These are the activations of a small neural network, seen along a few directions. Each row is one input.
Each table varies a few parts of the input and shows all the possible inputs, shuffled.
A made-up example of a description, with smaller parts first: one of 5 places around a ring, together with either a single point or one of 9 places along a line or (one of 3 separate values, together with one of 4 places along a line).
Shared parts are said once, and a part with two or three values counts as separate values.
(in the rows, 128 means zero)

A family of inputs:
R1: [179 156  91 149 160 180 129 139 154 136 146  80 115 113 131]
R2: [ 53 121 217  89 185  81 154  82 147  84  42 188 168  60  59]
R3: [ 85  81 150 107  81  90 134  95 100 136 131 159 129 154 145]
R4: [168 144 115 128 138 179 127 155 115 142 127 117  95 103 198]
R5: [136 184 184 116 246 170 146 141 170  97  36 149 133   6 113]
R6: [ 86  93 140 114  80  72 128 122  98 130 128 169 132 169 136]
R7: [ 95  93 126 129 100  92 137  80 134 130 150 120 146 164  77]
R8: [ 94  74 149 113  93  97 136  69 106 141 137 137 141 147 130]
R9: [169 157 104 135 134 160 121 181 111 135 122 128  98 120 187]
R10: [176 179  93 152 138 161 109 188 140 124 147 112 115 134 134]
R11: [177 136 115 134 154 187 130 129 122 147 133  95 108  95 184]
R12: [168 178  97 144 131 155 112 193 125 126 137 122 109 129 167]
R13: [176 167  91 152 154 171 113 162 153 129 143  85 116 130 122]
R14: [ 92 102 127 132  96  83 121 104 135 122 148 125 148 179  69]
R15: [ 86 113 134 125  78  67 120 135 111 119 142 162 142 178 115]
R16: [177 138 104 137 156 188 133 129 139 149 139  81 115  95 154]
R17: [ 94  76 138 116  95  99 139  69 121 143 144 122 146 147 100]
R18: [ 93 114 129 133  83  74 117 131 124 117 152 152 148 182  83]
Changing only one part turns R8 into R11. The same change can be made to R17. Which row results?
> R16
What do these inputs look like to the network?
> one of 2 separate values, together with either a single point or one of 8 places around a ring
Which other rows does R14 become when the choice among 2 separate values takes its other values? List them by row number.
> R13

A family of inputs:
R19: [ 94 132 122 129 108  96 132 118 147 114 136 135 133 156  86]
R20: [ 56  82 220  94 127  75 138  58 113 111  92 188 172  96  99]
R21: [159 150 110 140 150 159 122 122 143 127 136  92 127 120 119]
R22: [116 142 127 132 130 101 133 141 142 116 134 135 160 124  77]
R23: [129  82 105 127  53 114 126 109  85 160 189 118 127 178 180]
R24: [128  79  94 130  59 114 129  99  92 166 177 109 115 182 177]
R25: [161 156 129 114 155 182 143 158 120 136 108 130 106  62 192]
R26: [166 159 139 120 151 183 136 157 118 136 115 142 111  60 191]
R27: [158 138 102 140 158 160 130 123 147 128 129  92 116 127 109]
R28: [ 51  78 210  88 131  75 146  59 114 110  86 176 167  99  99]
R29: [116 139 116 135 135 101 136 131 149 123 123 126 148 128  76]
R30: [160 140 110 116 168 181 155 148 132 144  90 122  84  75 179]
R31: [157 170 127 134 171 155 122 173 128 114 102 129 115  98 166]
R32: [168 140 104 143 168 180 123 138 156 138 127  81 108 115 126]
R33: [115 127 109 134 143 101 144 131 153 125 117 125 137 135  66]
R34: [127  69  87 130  67 115 138 100  97 166 170 108 104 189 167]
R35: [122 145 137 138 125 102 125 140 141 116 140 147 165 122  78]
R36: [156 154 109 136 184 155 133 163 140 122  84 120  92 110 154]
R37: [168 152 113 143 160 178 115 137 152 137 134  82 119 108 135]
R38: [ 94 134 133 126 103  94 129 128 140 108 148 144 145 153  87]
R39: [156 166 117 137 177 154 125 163 136 121  90 121 104 103 164]
R40: [ 51  63 191  90 143  76 158  49 124 117  67 167 142 109  89]
R41: [165 157 131 145 140 160 111 132 134 121 154 113 144 113 120]
R42: [134  86 116 132  49 114 118 109  83 160 195 130 132 175 180]
R43: [107 111 109 129  83  91 111 139 112 131 134 132 117 193 122]
R44: [106 100 101 129  92  91 119 141 116 131 127 132 106 200 111]
R45: [107 114 120 126  77  90 107 150 105 124 146 141 129 190 124]
R46: [162 174 138 140 167 156 114 172 127 114 108 142 120  95 166]
R47: [ 93 120 115 129 117  96 141 119 151 116 130 135 121 162  76]
R48: [113 117 130 131  73  91  99 149 104 125 151 154 134 187 125]
R49: [174 159 134 148 151 180 104 147 142 131 152 102 136 101 137]
R50: [159 153 120 138 145 159 118 132 135 120 147 101 139 116 120]
R51: [ 99 137 143 132  99  95 121 128 139 108 153 157 150 150  88]
R52: [169 156 123 141 155 179 111 148 144 130 145  90 131 104 137]
R53: [160 152 119 117 160 180 147 147 127 143  97 122  95  68 188]
R54: [ 51  75 199  91 136  75 149  49 121 117  74 167 155 102  97]
What do these inputs look like to the network?
> one of 4 places along a line, together with either a single point or one of 8 places along a line
Changing only the place on the line of 4 turns R52 into R32. The same change can be made to R45. Which row results?
> R44
Which other rows does R41 become when the place on the line of 8 takes its other values? List them by row number.
> R26, R35, R42, R46, R48, R49, R51
Which other rows agree with R39 in the place on the line of 4? List them by row number.
> R19, R21, R24, R29, R37, R43, R53, R54

A family of inputs:
R55: [119 151 117 143  82  80 105 180 111 110 155 158 148 179 111]
R56: [ 92 112 160 114 168  99 137 107 139 113  73 141 138 113  86]
R57: [130 118 114 147  98 118 109  98 145 130 188  90 158 172  75]
R58: [105 142 109 136  86  97 113 153 133 111 153 140 120 189  98]
R59: [119 115  86 142  96 101 136 116 145 137 169 104 140 173  75]
R60: [ 99  98 142 108  88 116 135 119 100 134 128 157 102 145 184]
R61: [226 178  86 135 172 243 124 184 120 158 125  73  79  64 241]
R62: [104 114 177 121 157 128 132  68 151 117 118 121 167  88  73]
R63: [ 95 111 151 114 155 111 159  87 152 124  99 134 149  90  73]
R64: [ 96 146 179 111 144  89 126 151 121  96  86 192 158  96 108]
R65: [116 117  95 143 107  91 114 135 133 126 141 112 131 196  89]
R66: [ 83 138 172 105 146 107 135 123 144  98  81 172 131 107  95]
R67: [118  73 119 112  98 124 156  78 105 160 142 123 118 130 156]
R68: [128  76 147 117 100 143 131  61 102 152 162 110 137 131 155]
R69: [237 208  60 174 176 225 102 223 160 137 154  71  90 113 153]
R70: [210 220 114 148 242 224 134 180 168 113  87  97 103  30 165]
R71: [113 112 150 115  84  98 123 144  78 141 130 178 129 135 196]
R72: [117  75 128 117 106 112 134  96  94 149 113 132 108 152 169]
What do these inputs look like to the network?
> one of 3 separate values, together with either a single point or one of 5 places along a line
Changing only the choice among 3 separate values turns R58 into R60. The same change can be made to R69. Which row results?
> R61
A walk changes only the place on the line of 5. It starts at R55 and steps to R58. List the rest of the walk in order.
> R65, R59, R57
A walk changes only the place on the line of 5. It starts at R71 and steps to R60. List the rest of the walk in order.
> R72, R67, R68

A family of inputs:
R73: [165 156 113 131 127 144 130 183 115 128 126 145  99 121 197]
R74: [119  75  92 135  85 107 127  93 128 146 140  94 108 182 127]
R75: [ 75  96 162 103 123 103 142  90 141 114 113 165 138 120  76]
R76: [ 84 105 136 106 119  78 170  89 127 123 120 155 167 100  78]
R77: [174 125 104 150 155 189 127 121 128 147 158  72 116 123 162]
R78: [141 150 126 117 171 147 174 128 146 126  96 133 150  47 113]
R79: [139  95 133 126  80 119 113  86 109 144 189 115 150 164 128]
R80: [109  90  95 122  85 100 141 121 108 156 124 119  94 194 126]
R81: [149 146  80 126 145 150 130 175 119 140 112 130  84 132 187]
R82: [129 148 174 110 189 153 118 141 141 101  71 124 132  82 130]
R83: [ 72 107 155 111 125  77 158  90 144 132 124 153 147 106  83]
R84: [189 143 119 132 139 182 113 120 120 143 173  94 127 110 164]
R85: [146 146 173 135 199 143 107 135 131 113  63 141 138  83 129]
R86: [ 90 100 184 124 146  77 104  99 112 112  86 163 157 136  93]
R87: [161 138  80 128 143 163 139 155 120 156 107  96  71 138 159]
R88: [119 115 141 127  59 116 106 112 106 146 178 137 162 153 148]
R89: [165 160 128 139 115 166 115 174 100 130 153 134 117  95 184]
R90: [129 151 145 123 177 145 162 129 163 135 100 132 129  54 119]
R91: [169 122  77 140 144 170 126 127 138 145 124  72  84 126 161]
R92: [ 72 102 185  99 137  86 115 103 122 100  94 145 151 136  94]
R93: [132 141 152 115 175 171 146 128 161 116  88 144 120  67 111]
R94: [179 217  72 179 161 148  95 214 187  99 162  86 134 153  56]
R95: [111 112 141 131  57 104 116 139  85 130 171 157 140 150 149]
R96: [ 69 119 170 115 131  85 135  76 129  97 102 158 139 135  95]
R97: [170 163 127 135 118 179 104 147 119 146 162 115 140  98 182]
R98: [126 165 159 126 183 153 138 114 148 100  78 136 121  82 130]
R99: [129 171  80 169 101  90  97 174 168 100 179 112 158 211  15]
R100: [123  77 118 144  96 126 128  87 116 149 174  94 138 178 126]
R101: [ 96  98  95 119  87  88 132 141 106 139 129 152 107 188 154]
R102: [111 108 126 123  70  82 131 148 100 127 143 167 122 177 163]
Changing only one part turns R98 into R96. The same change can be made to R87. Which row results?
> R80
What do these inputs look like to the network?
> one of 2 separate values, together with either a single point or one of 6 places along a line or one of 8 places around a ring
Which other rows does R97 become when the place on the ring of 8 takes its other values? List them by row number.
> R73, R77, R81, R84, R87, R89, R91
Which other rows does R92 become when the choice among 2 separate values takes its other values? List them by row number.
> R82
